These are the activations of a small neural network, seen along a few directions. Each row is one input.
In each table, some parts of the input vary, and every possible input appears once, in random order.
A made-up example of a description, with smaller parts first: one of 8 places around a ring, together with either a single point or one of 11 places around a ring or (one of 3 separate values, together with one of 4 places along a line).
Shared parts are said once, and a part with two or three values counts as separate values.
In the rows, 128 means zero.

Other details of the inputs vary at random and push rows far along two fixed directions, the same in every table; ignore that.

Rows:
x1: [180 105 141 137 135 155 153 104 111 142 119 107 168]
x2: [ 91 143  87 116 141  53 120 146 171 129 134 146  93]
x3: [169 105 182 158 134 139 134 110 102 111 115  86 135]
x4: [146  94 125 118 120 228 138 115 107 134 114  96 155]
x5: [142 141  90 150 106 104 138 183 132  71 105  81 121]
x6: [ 89 101 160 143 125 142 136 111 166 153 169 160 121]
x7: [ 78 123 162 126 119 146 105 111 144 169 157 169 102]
x8: [131 158 101 133 100 112 105 175 108  95  98  96 102]
x9: [139 151  85 132 136  84 123 149 101  74  95 103 140]
x10: [107 147 170 117 150 115 125 100 127 140 163 184 122]
x11: [141 104 157 146 112 165  98 107  90 143 113  95 133]
x12: [103 143 167 124 143 118 123  97 134 144 167 188 125]
x13: [194 139 165 125 135 151 162 119 104 129 119 120 149]
x14: [138 121  84 162 115  84 130 164 134  74 102  76 126]
x15: [139 146  80 140 126  89 120 147 106  78 100 105 145]
x16: [105 144  81 112 160  42 158 148 166 117 128 158 106]
x17: [ 94 137 160 119 140 128 124 103 136 144 167 187 131]
x18: [183 128 156 130 124 165 159 124 113 133 124 124 159]
x19: [ 74 123 119  83 157 177 124  88 133 166 156 193 137]
x20: [142 130 172 138 101 173 105 127  96 136 121 112 121]
x21: [118 145 174 105 144 117 126 111 149 163 158 165  99]
x22: [153 156  85 126 105 112 124 172 132 100 103  95 124]
x23: [108 133 163 110 132 134 126 116 156 165 160 166 110]
x24: [102 108 151 117 145 123 120  90 155 179 156 154 118]
x25: [132 114  75 159 109  94 131 174 135  73 104  70 134]
x26: [151 135 177 142 103 162 105 121  94 134 121 113 116]
x27: [ 63 131  90 128 123  67  98 157 152 123 132 142  85]
x28: [153 118 121  87 127 227 126 110 106 158 107 109 150]
x29: [101 136  40 100 101 172 105 170 113 112  86 102 120]
x30: [ 99 126 154 112 132 142 125 107 163 176 161 168 115]
x31: [ 90 111 146 127 152 118 118  82 133 154 161 173 140]
x32: [ 97 126 185 127 147 103 102 101 123 156 143 155  86]
x33: [142 136  86 156  99 108 134 179 137  75 109  83 127]
x34: [147 138  63 129 112 124 158 170 140 106 106 111 152]
x35: [ 72 136  24  73 151 117 159 155 177 141 130 175 120]
x36: [158  82 157 166 117 164 130 106 112 126 124  81 155]
x37: [163 121 156 140 133 150 119 101  81 114 119 109 168]
x38: [ 63 145  68 120 128  90 122 148 162 116 148 173 127]
x39: [ 85 147  89 106 153  45 125 146 170 129 132 148  85]
x40: [191 133 163 133 127 155 159 117 110 133 124 126 153]
x41: [109 116 166 115 149 113 120  99 152 170 156 156 111]
x42: [193 113 156 135 137 149 156 110 101 132 115 104 165]
x43: [195 120 160 138 140 136 155 105 103 130 113 109 156]
x44: [128 139  96 145 109  95 100 159 109  97  95  90 107]
x45: [161 109 173 156 106 175 138 129 116 117 130  97 145]
Each input here is: one of 5 separate values, together with either a single point or (one of 2 separate values, together with one of 4 places along a line).
Changing only the choice among 5 separate values turns x27 into x41. The same change can be made to x32. Which row results? -> x39
Changing only the choice among 5 separate values turns x38 into x6. The same change can be made to x12. Which row results? -> x33
List by row number the other rows that have the choice among 5 separate values in common with x35. -> x1, x13, x16, x18, x34, x40, x42, x43

Rows:
x46: [162 115 136 112 134 191 138 110 106 141 117 119 161]
x47: [ 27 134  65 118 126  70 119 162 195 126 159 168  79]
x48: [139 135  34 134 105 122 147 187 135  76  89  83 142]
x49: [168 111 146 121 129 194 150 102 103 138 119 115 165]
x50: [151 114 165 127 121 201 120 103  99 148 117 105 146]
x51: [157 131 149 116 111 201 108 105  87 149 116 121 145]
x52: [ 54 148  95 128 143   8 115 163 179 123 146 166  56]
x53: [150 128  66 169 113  54 124 175 115  59  89  70 139]
x54: [157 167  75 149 116  59 123 182 106  44  88  83 128]
x55: [ 83 128 155  88 160 143 145  87 153 192 174 215 123]
x56: [195 122 193 142 137 133 139 100 112 138 129  99 140]
x57: [ 74 113 232 141 148  88 131  84 179 187 205 215  91]
x58: [146 118 153 118 119 201 106 106  95 144 116 106 147]
Describe the family of inputs behind these rows. -> either one of 5 separate values or (one of 2 separate values, together with one of 4 places along a line)
What sort of input is x53? -> one of 5 separate values
